Each row below holds a small network's activations on one input, seen along a few directions.
Each table varies a few parts of the input and shows all the possible inputs, shuffled.
A made-up example of a description, with smaller parts first: ring(5) and (point or ring(9) or (values(3) and line(6))).
Shared parts are said once, and a part with two or three values counts as separate values.
In the rows, 128 means zero.

Other details of the inputs vary at random and push rows far along two fixed directions, the same in every table; ignore that.

Rows:
row 1: 158	135	125	120	125	136	143	119	113	149	147
row 2: 164	130	127	118	109	133	145	134	117	143	132
row 3: 127	187	183	133	147	139	119	194	81	94	122
row 4: 155	117	130	104	111	129	143	124	114	127	139
row 5: 131	188	176	133	153	130	118	201	74	74	124
row 6: 100	131	130	137	147	117	102	121	148	138	119
row 7: 161	129	124	113	121	127	143	111	115	135	144
row 8: 160	136	122	125	117	137	146	120	121	154	145
row 9: 157	124	124	108	107	124	141	132	121	126	146
row 10: 144	123	126	105	96	138	144	132	121	132	146
row 11: 130	193	183	126	137	122	110	214	84	75	124
row 12: 92	119	120	145	138	135	121	124	148	118	114
row 13: 107	120	127	145	155	124	112	117	142	125	105
row 14: 166	130	118	122	119	133	147	121	118	140	141
row 15: 147	123	110	118	109	142	154	121	119	132	151
row 16: 88	118	127	135	140	129	118	115	144	112	118
row 17: 165	130	118	119	112	128	144	130	120	144	139
row 18: 156	123	124	110	119	127	148	116	114	121	147
row 19: 87	119	119	130	139	121	111	125	144	113	125
row 20: 158	116	124	114	120	137	150	119	110	127	139
row 21: 100	117	124	133	146	113	108	124	145	111	117
row 22: 146	123	110	115	102	138	151	131	121	136	150
row 23: 89	121	119	133	131	121	110	131	152	117	124
row 24: 105	130	130	152	146	130	113	119	153	142	109
row 25: 161	118	122	119	112	138	153	120	119	132	138
row 26: 90	115	121	140	145	134	119	121	140	116	116
row 27: 157	133	135	111	104	133	137	126	125	157	140
row 28: 88	122	121	136	144	125	117	117	143	110	125
row 29: 157	120	131	107	103	129	142	131	121	129	139
row 30: 103	116	119	143	156	120	116	119	141	112	116
row 31: 101	129	136	142	148	125	110	110	149	137	112
row 32: 160	127	133	106	114	129	138	125	112	137	136
row 33: 100	127	135	136	143	122	103	119	149	141	111
row 34: 159	140	125	121	111	133	143	133	121	155	143
row 35: 103	115	123	144	138	122	116	130	152	121	105
row 36: 161	129	133	112	118	132	144	115	112	134	136
row 37: 157	136	128	112	108	128	136	127	125	155	147
row 38: 101	134	131	142	152	120	109	112	147	134	119
row 39: 163	126	130	109	105	128	138	127	122	143	136
row 40: 87	116	125	129	135	126	112	124	145	116	117
row 41: 132	56	76	122	120	122	142	32	180	172	129
row 42: 93	115	130	169	128	117	107	126	122	134	103
row 43: 103	119	118	145	142	117	114	132	151	117	112
row 44: 109	124	126	150	148	125	114	121	149	127	104
row 45: 128	195	185	135	134	136	118	212	87	97	118
row 46: 90	119	115	141	149	129	118	122	140	113	123
row 47: 146	120	117	114	98	143	152	131	120	138	143
row 48: 93	117	123	171	132	112	106	126	122	133	110
row 49: 104	125	126	135	149	112	103	123	145	123	113
row 50: 161	121	115	119	116	133	152	121	119	129	145
Each input here is: values(2) and (point or (line(4) and ring(6))).
Changing only the values(2) part turns row 39 into row 11. The same change can be made to row 20. Which row results?
Answer: row 30
Changing only the values(2) part turns row 13 into row 5. The same change can be made to row 45. Which row results?
Answer: row 34
Start at row 29 and move only the ring(6) part, one step at a time. The first step leads to row 35. Which rows follow, in order?
Answer: row 25, row 20, row 41, row 4
Change only the line(4) part in row 16. List by row number the other rows that result.
Answer: row 31, row 36, row 41

Rows:
row 51: 189	179	179	82	108	132	138	149	85	123	167
row 52: 71	220	193	145	176	120	75	243	142	71	104
row 53: 105	53	61	105	91	143	168	76	144	114	162
row 54: 197	153	144	129	116	146	176	151	57	97	135
row 55: 175	189	132	110	111	167	169	173	89	129	176
row 56: 164	77	92	138	86	96	123	83	143	190	122
row 57: 79	116	137	133	207	100	68	107	178	105	80
row 58: 16	128	131	195	159	136	82	137	171	147	80
row 59: 131	133	143	71	83	127	147	190	95	57	155
row 60: 143	183	170	115	137	146	145	144	74	110	156
row 61: 141	92	104	117	78	131	131	91	169	211	124
row 62: 179	76	101	127	119	108	145	73	164	157	113
row 63: 43	107	120	216	168	102	74	128	146	125	77
row 64: 158	87	85	111	156	139	153	46	134	154	140
What is each input in this table made of?
Answer: values(2) and (point or ring(6))
Change only the values(2) part in row 54. List by row number the other rows that result.
Answer: row 62
Which other rows agree with row 52 in the values(2) part? List them by row number.
Answer: row 51, row 56, row 57, row 59, row 61, row 62

Rows:
row 65: 136	167	168	107	136	111	120	217	82	22	119
row 66: 24	133	135	137	176	124	74	157	208	87	88
row 67: 77	38	69	107	128	103	112	13	206	149	135
row 68: 126	177	187	166	86	127	107	214	63	134	109
row 69: 83	117	143	207	199	93	73	108	162	137	52
row 70: 195	104	99	119	116	157	192	98	106	130	154
row 71: 38	152	136	156	183	110	60	160	209	124	88
row 72: 83	83	70	161	175	131	117	26	185	191	122
row 73: 118	227	194	121	149	139	111	207	90	95	147
row 74: 197	77	98	108	106	125	179	95	86	103	155
row 75: 169	86	103	82	106	137	170	74	77	116	172
row 76: 188	136	147	115	120	134	142	92	75	178	141
row 77: 204	124	140	83	84	118	134	114	137	200	142
row 78: 158	138	130	76	101	158	168	107	118	135	177
row 79: 195	116	95	90	98	149	179	113	135	133	152
row 80: 65	138	110	180	191	105	77	133	206	123	75
row 81: 208	123	98	138	124	143	178	101	107	167	154
row 82: 168	100	117	54	80	120	151	132	124	112	165
row 83: 94	140	154	133	82	129	133	217	56	54	134
row 84: 194	135	148	92	94	123	138	84	117	201	155
row 85: 107	195	180	123	163	163	136	192	57	52	137
row 86: 57	36	40	166	92	142	139	50	207	184	117
row 87: 78	143	154	182	187	85	55	143	181	124	47
row 88: 108	187	155	167	96	148	128	224	79	118	134
What is each input in this table made of?
Answer: line(4) and (point or ring(5))
Changing only the line(4) part turns row 88 into row 83. The same change can be made to row 80. Which row results?
Answer: row 65
Change only the line(4) part in row 69. List by row number the other rows that result.
Answer: row 70, row 74, row 81
Which other rows agree with row 68 in the line(4) part? List them by row number.
Answer: row 69, row 76, row 77, row 84, row 87
